A small network was shown many inputs. Here are its activations along a few directions, one row for each input.
Each table varies a few parts of the input and shows all the possible inputs, shuffled.
Descriptions start from the smaller parts, as in this example, which fits no table here: one of 4 places along a line, together with either a single point or one of 11 places around a ring or (one of 3 separate values, together with one of 8 places around a ring).
Shared parts are said once, and a part with two or three values counts as separate values.

Other details of the inputs vary at random and push rows far along three fixed directions, the same in every table; ignore that.

A family of inputs:
row 1: [ -5  27   4  13  20 -30  24  -8  16   1 -49   3  39]
row 2: [  5   9   3  -8  20 -32  16 -35   5  -4 -51   4  35]
row 3: [ 60   5 -14  35 -10  -2  16 -27  30 -93 -53  20  19]
row 4: [  2  41  21 -11   7 -32   7   4  -5  -5 -48   9  40]
row 5: [-17  -9 -15  -2  24  17 -30  -4 -20  53 -13  42  35]
row 6: [ 34   2 -28  43  -9  35 -31  32  -3 -37 -13  64  16]
row 7: [-21  34  14 -13  -4 -28   0  10  24   4  18 -44 -22]
row 8: [ -7  -9  26 -22   1 -22  23 -12  -2   3   6 -53 -31]
row 9: [-18 -31 -10   1   7  12 -36 -11   3  53 -18  42  39]
row 10: [ 13 -39  -8   5 -32  50 -44  27   6 -46  37  13 -42]
row 11: [ 57  33 -22  32 -32 -11  39 -34  14 -94  -1  36  44]
row 12: [ 29 -24 -16   2 -28  44 -38  23 -12 -35  44  12 -52]
row 13: [-23  -2 -22   4  20  14 -24  11 -19  55 -16  42  35]
row 14: [-11 -34   5   5  -8   7  26  -3 -32  55  24  52  57]
row 15: [ 13  31   8  10  14 -31  36 -10  -5  12 -47   1  28]
row 16: [-46 -32 -14 -21  23  31 -21  10 -14  50  40 -11 -27]
row 17: [-26  23  16 -34  10 -19  -7  -6   9 -12  14 -43 -19]
row 18: [  5 -21 -44  22  -3  55 -12  33  -8 -39  37   5 -49]
row 19: [-31   3  29  -5   7 -16  28  18   7  -4   2 -52 -23]
row 20: [-15  26   4 -23   9 -18   3 -18  12   3  17 -49 -25]
row 21: [-33  26  29 -21  -4 -22   0  21  16  -9   9 -41 -18]
row 22: [  4  -5  21   2   8 -29  21 -31  16  -2 -56   3  37]
row 23: [-19  32  27 -17 -10 -26   3  18  17   3  16 -43 -23]
row 24: [ 58 -20 -11  30 -31  34 -35  11   0 -29 -13  62  13]
row 25: [  9 -32 -40  18 -31  46  12   5  -4 -40  84  21 -22]
row 26: [ 46   1  -8  14 -17   6  23 -13  10 -87   7 -32 -55]
row 27: [-11  16  13 -34  -4 -29  -9 -17  14  -1  16 -43 -25]
row 28: [-26  -9  16 -26  10 -18  17 -18   4  -9   1 -47 -28]
row 29: [ 19  24  15   4  19 -28  30 -26  -6  10 -45   1  28]
row 30: [  3 -46  12  10   1  11  -9   0 -14  67 -19  35  30]
row 31: [ 47  -5 -40  58  -5  37  -6  22  -2 -20 -12  56   8]
row 32: [ 17   7   8   4   5 -34  17 -37  26  10 -46   1  36]
row 33: [-33 -54   2 -10  -3  23 -18   5   1  62  38 -13 -32]
row 34: [-25  10  15 -39   2 -25 -12 -15  13 -13  10 -41 -20]
row 35: [-24  22  29 -38   4 -17  -4   2   2 -12  11 -42 -20]
row 36: [ 24  18  26   4  16 -28  33 -17 -14  10 -46  -3  30]
row 37: [ 17  -5 -46  24 -15  50 -24  30  -5 -29  46   5 -51]
row 38: [ 45   7 -21  12 -14   4  16 -17  19 -87  11 -32 -51]
row 39: [  7  43   2  15   8 -36  13 -12  18  12 -40   3  36]
row 40: [-41 -43  10 -18  17  32 -11  23 -30  50  35 -15 -29]
row 41: [ 53 -21 -35  41 -20  36 -31  -6   9 -25 -12  57  12]
row 42: [ -1 -13 -17   5  24  15 -12  -5 -21  67 -10  39  28]
row 43: [-33  12  10 -15  13 -15  27   5   1  -5   3 -49 -27]
row 44: [ 48 -40 -16  34  -4  41  -7  10 -29 -38 -25  55   8]
row 45: [-19  23  -3 -14  10 -20  23  -1  11   7  12 -51 -27]
row 46: [-16 -23   2  10  20  17   0  25 -37  57 -24  36  31]
row 47: [-32  30   9 -28   5 -22  -2   9  10 -10  11 -43 -19]
row 48: [  5  18  16  -1  25 -24  27 -23  -7  -2 -51   3  33]
row 49: [-47 -41  -5 -15 -13  19  17   1 -17  51  81   4  -5]
row 50: [-13 -11   6 -10 -20   3  -4   0 -24  50  31  62  62]
row 51: [ 13  49   6  -2   6 -38   7  -7   3   8 -39   7  36]
row 52: [-32 -35   0 -23 -11  16 -47   8  10  58  47  -7 -24]
row 53: [ 24 -25 -40  13 -18  47 -34   6  -3 -32  45   7 -52]
row 54: [ -5  22  16  16  17 -29  31  -4   7   1 -53   3  35]
row 55: [ -3   6   0  -2   3   7 -26  26 -28  64 -10  45  31]
row 56: [  0   0  -6  -4  14   9 -35   3 -21  63  -5  44  32]
row 57: [ 19  28 -19  26 -14   8   7  11  30 -98   9 -29 -40]
row 58: [  9 -31 -38   8 -12  51 -37   9  -3 -44  38   9 -48]
row 59: [-17   9  27  -1   1 -21  32  15   8   8   8 -54 -27]
row 60: [ -9  28  27 -34  -2 -21  -1  -1   3   0  17 -44 -24]
row 61: [  3  33  12 -10 -16 -43  28 -33   6  -6   2  23  68]
row 62: [ -2 -17   0  14  14  13   3  23 -36  69 -17  35  26]
row 63: [-23 -23  34 -19  -2 -16  18  -9  16  -7  -1 -53 -21]
row 64: [ 67  32  -9  57 -10  -5  37   1  13 -77 -47  18   8]
row 65: [-23   8  28 -43  -3 -23  -8  -6   5 -14   7 -40 -21]
row 66: [-47 -41   2 -28  -5  20 -50  11   9  45  40  -5 -19]
Description of these inputs: one of 6 places along a line, together with either a single point or (one of 2 separate values, together with one of 5 places along a line).
Changing only the place on the line of 6 turns row 16 into row 35. The same change can be made to row 38. Which row results? -> row 12
Changing only the place on the line of 6 turns row 20 into row 29. The same change can be made to row 13. Which row results? -> row 43
Change only the place on the line of 5 in row 18. List by row number the other rows that result. -> row 1, row 2, row 3, row 16
Change only the choice among 2 separate values in row 19. List by row number the other rows that result. -> row 59
Which other rows agree with row 17 in the place on the line of 6? List them by row number. -> row 6, row 7, row 27, row 34, row 47, row 51, row 52, row 56, row 61, row 66

A family of inputs:
row 67: [-12  10   8 -10   3 -28  -3 -25   8  17 -17  22  45]
row 68: [-21 -15 -21   4   0  29   3  25   6 -28  43 -42 -67]
row 69: [  3   4 -15   1   7   3 -19 -12   3  29   2  23  16]
row 70: [ -6  -8  -9  13  -1   3 -20  10   7  40 -16  29  23]
row 71: [  4 -10   3 -15  -7   2 -14 -21  -8  18  14  30  29]
row 72: [ 18 -19 -28  25   7  47 -32  26 -12 -25 -11  29 -16]
row 73: [-31  74  28 -20   3 -45  15  25  -4  11  -2 -11  36]
row 74: [ 24 -16 -10  18 -10  18  19  -6 -13 -36  -2  36  28]
row 75: [  5  -9   7  -7  12   6 -36   4 -16  34 -24  31  12]
row 76: [ -4 -14 -13   8 -13  25  12  13   8 -17  64 -39 -64]
row 77: [ 24 -33 -14  17 -36  35 -16   8   0 -27  30  45  12]
row 78: [ -8 -11 -13 -16 -21  17 -17  -2   8 -31  70 -28 -57]
row 79: [-53 -31 -22 -13  20  25 -31  10 -14  87  27  24  12]
row 80: [ -7   7  -6 -21 -10  -6  10 -14   6 -40  42 -42 -42]
row 81: [ 20 -22 -25  46  -6  42  -5  27  -5 -14   5  32 -13]
row 82: [ -4  10 -10  -4   5   1  19   5   6 -29  22 -55 -56]
row 83: [ 24  16   8   6   9 -10   1  -4  -1 -44 -57  12  15]
row 84: [-32   4  27 -37  32 -29 -12 -10 -20  73 -40  -3  26]
row 85: [-47 -33  -2 -15  22  27 -56  23 -12  87   7  19   2]
row 86: [  2  36  -1 -12   8 -24  16 -16  17 -38  -8 -54 -31]
row 87: [ 29  -8  -2  40   4  21   4  19  -4 -22 -33  23   4]
row 88: [ 29  23  33   6   2 -32  34  -8   4 -37 -43 -27  -5]
row 89: [ 31  12  17  11 -11 -18  -1   2  13 -37 -52  13  19]
row 90: [ -4   1   3 -29 -14  -1  12 -18   4 -44  47 -42 -34]
row 91: [ 38  14   6  21 -11 -20  38 -21  -1 -29 -19  18  26]
row 92: [-22 -24 -15  -5 -15  23  12  12   0 -35  63 -33 -54]
row 93: [ 43  12  11   2 -27 -20  17 -27   9 -35 -13  20  38]
row 94: [ 29   8  22  23   2 -12  22   5   0 -35 -52  10  15]
row 95: [  4   4  18  -8  22 -19  11  -3 -21  27 -48   6  21]
row 96: [ 36  10   4   5  -6 -12  37 -27 -11 -38 -19  16  34]
row 97: [ 41 -14   1  23 -18  14  22 -10 -14 -24   7  37  23]
row 98: [ -6 -31 -21   3  -1  27  -3   6 -28  31  32  28  -2]
row 99: [  6  31  11 -17  12 -20   9  -9  12 -41 -19 -59 -34]
row 100: [  3   2  14   1   0   3  15  14   8 -26  16 -59 -59]
row 101: [-22  15  30 -10  -1 -47  45 -22  14   6  -6 -28  21]
row 102: [ 19  18  -7   8  -3 -17  17 -23   5 -45 -27  21  32]
row 103: [-42  24  15 -27  14 -34  -4 -12  28  17  -2 -51 -13]
row 104: [  2  23   1  -4  17 -23 -12 -19   6  31 -34  11  27]
row 105: [ 25  -8  -6  10 -17  14 -10 -15   3 -38   2  42  30]
row 106: [  5   7   9 -11 -12  -3  -7  11  21 -27  16 -56 -55]
row 107: [ 27   3  17  18 -15 -13  40 -19   4 -40 -17  19  40]
row 108: [ 26  -4 -16  42  -5  16  17   5   5 -20  -9  31  16]
row 109: [-16 -23 -27   9   4  32 -38   9   0  39  22  38   9]
row 110: [  6  17   5   0   2 -26  -2 -11   9  37 -33   8  29]
row 111: [ 39 -24 -10  19 -19  35 -34  26 -11 -15  -2  34 -18]
row 112: [-18 -35 -13  -9  -5  32 -19   1 -18  16  34  32  13]
row 113: [ -6  31  16 -17  -3 -49  20 -27  28  17 -10 -33  15]
row 114: [ 16 -21 -39  36  -1  43  -1  17  -9 -20  13  34  -5]
row 115: [ -1  -1 -22   3  15   9 -11 -10 -12  38  -5  30  23]
row 116: [-15 -35 -16  14  19  41 -22  32 -25  40  -6  24  -5]
row 117: [-34 -39  -5 -19 -10  12 -31   5 -16  95  43  30  14]
row 118: [ 26  34  13  17   3 -32  40 -15  15 -30 -33 -28  -1]
row 119: [-37 -17   2 -30   9  21 -41  18   1  35  45 -45 -61]
row 120: [ -4   8 -13  -6   0   0  26  -3  10 -29  35 -51 -48]
row 121: [ -6 -10 -12  11  -5   3 -13   2  10  39  -3  32  32]
row 122: [ 21 -23 -13  18  -5  40 -44  24  -8 -28  -6  38 -15]
row 123: [ 25  10  10  14  10 -10  19   3  -6 -40 -57   9  14]
row 124: [-22  -8 -23  -4  -1  29 -16  18  11 -32  42 -40 -66]
row 125: [-73   2  35 -53  -4 -53  10 -17  23  65  29 -55   7]
row 126: [-50  13  40 -35  17 -50  -2  -5  20  70 -31 -42  21]
row 127: [ -4  49   1  -2  -3  -1 -10  39 -29  24  18  32  26]
row 128: [-43  15  32 -35  38 -43  18 -11  -8  73 -34 -47  11]
Changing only one part turns row 80 into row 102. The same change can be made to row 106. Which row results? -> row 126
Changing only one part turns row 71 into row 105. The same change can be made to row 113. Which row results? -> row 121
What do these inputs look like to the network? -> one of 2 separate values, together with either a single point or (one of 5 places around a ring, together with one of 6 places along a line)
Change only the place on the ring of 5 in row 104. List by row number the other rows that result. -> row 82, row 86, row 110, row 118
Change only the choice among 2 separate values in row 77. List by row number the other rows that result. -> row 93
Change only the place on the line of 6 in row 92. List by row number the other rows that result. -> row 68, row 74, row 114, row 116, row 123

A family of inputs:
row 129: [  2  17  10  -4  10  -9 -10   4 -19  25 -30  32  40]
row 130: [  7   8 -12   4 -15  -1  13  -4  11 -32  26  -8  -9]
row 131: [-16 -29 -23   4   4  49 -21  33 -30  20  46  13 -35]
row 132: [ 20 -10 -17  16  -3  14  -4  -9  -8  -4  -6  40  25]
row 133: [ 13  -1  -9  10 -21  13 -11   6  -1  -9  19  29  13]
row 134: [-54  11  20 -30  29 -32  -1  -5   2  84  -9 -31  10]
row 135: [-23  -5  -7  -9   2  17 -24  22   4  14  36 -28 -46]
row 136: [ 11   8  -7  14   1   5   8   8   5 -25  -1 -19 -29]
row 137: [  6 -37 -22  15   3  38 -20  12 -18  17   9  30  -9]
row 138: [ 13  -4  -8  18   8  13 -32  16 -17  47 -35  62  40]
row 139: [-13  13  20 -13 -17 -25  39  -7  20 -40  36 -59 -30]
row 140: [  5  30   9 -10  -8 -33  33 -26  24 -47   5 -39  -4]
row 141: [ 24  31  19  -5  -5 -41  16 -30  12 -22 -43  11  47]
row 142: [-54  -2   8 -35  -4 -12  -3  -1  10  44  53 -37 -16]
row 143: [-18 -21   0   1  -1  24  -6  28  -5  13  34 -26 -47]
row 144: [  2 -18  -2   4 -18  16  13   7   0 -20  37  -8 -21]
row 145: [ 55   9 -22  36  -7  19   2   1   8 -79 -27  16 -12]
row 146: [-20 -14  -3 -17  -5   9 -14  -2   1  14  37  -9 -15]
row 147: [ 23  21  23  10  10 -34  31 -17   6 -18 -64  -1  34]
row 148: [-28  -6  11 -20  12 -22  11 -19  -6  55  -3  -1  27]
row 149: [-51 -13  34 -38  18 -32  13 -15  -5  78  -2 -27  18]
row 150: [ 13 -22  -9   8   0  21 -35   8 -16  25 -17  50  24]
row 151: [ 21 -24 -18  27   0  46 -12  31 -37   5   3  54   7]
row 152: [ 37  12  -9  27 -13  14 -14  15   9 -53 -18  15 -10]
row 153: [-12 -40 -15  -6 -13  43 -42  21 -11  18  48  18 -31]
row 154: [ 10  21   3  11   4 -18  21  -2  15 -32 -25 -25 -11]
row 155: [-31  -6  -2  -9  12   5 -12  13   3  38  12 -20 -18]
row 156: [ 18  22  14   1   1 -22  -1  -9  11 -22 -41  -1  15]
row 157: [  7  41   8 -11   4 -25  29  -8  10 -58  -6 -47 -21]
row 158: [ 13  30   4   1  11 -16   4  -5  -9  -9 -34  17  31]
row 159: [ 32  10  -5  12  -1  -6  -2 -17   2 -24 -34  33  32]
row 160: [-42  -3   5 -19  10   0 -19  14   7  44  17 -28 -22]
row 161: [ 12  24  11  -7 -18 -24  13 -15  18 -39   1 -12   7]
row 162: [ -9  16  17 -10  15 -32  21 -17   9   5 -32 -29   6]
row 163: [-20 -15  -3 -16   1   9  -6  -4   3   5  31 -25 -28]
row 164: [ -5   3   2  -1  -1 -13  18 -16   1   9   3   2  18]
row 165: [ 35   7   1  35   7  -3  13   4  -5  -6 -61  42  42]
row 166: [ 31  -3 -19  13 -18  26 -11   7  13 -84  19 -18 -52]
row 167: [ 11 -25 -24  17   4  39 -37  18 -14  21  -5  48   5]
row 168: [ 18 -15 -20  11  -9  30 -10   7   5 -52  22 -13 -45]
row 169: [-18  18  23 -26   6 -38  31 -28  18 -13  -1 -59 -15]
row 170: [-26  17  18 -23  11 -40   7 -25   4  55 -17   9  54]
row 171: [  5 -30  -4   5  -9  29  -3  15  -5 -23  26 -15 -43]
row 172: [ 13 -28  -4  15   2  14  -2  -1 -24  43 -19  65  52]
row 173: [-18   1   2  -5   0 -16  16 -10  -1  32  11   2  21]
Changing only one part turns row 171 into row 150. The same change can be made to row 144. Which row results? -> row 161
Changing only one part turns row 160 into row 154. The same change can be made to row 158. Which row results? -> row 131
What do these inputs look like to the network? -> one of 5 places along a line, together with either a single point or one of 8 places along a line
Which other rows agree with row 168 in the place on the line of 5? List them by row number. -> row 130, row 132, row 134, row 140, row 145, row 155, row 157, row 163
Start at row 147 and move only the place on the line of 5, one step at a time. The first step leads to row 162. Which rows follow, in order? -> row 145, row 167, row 156
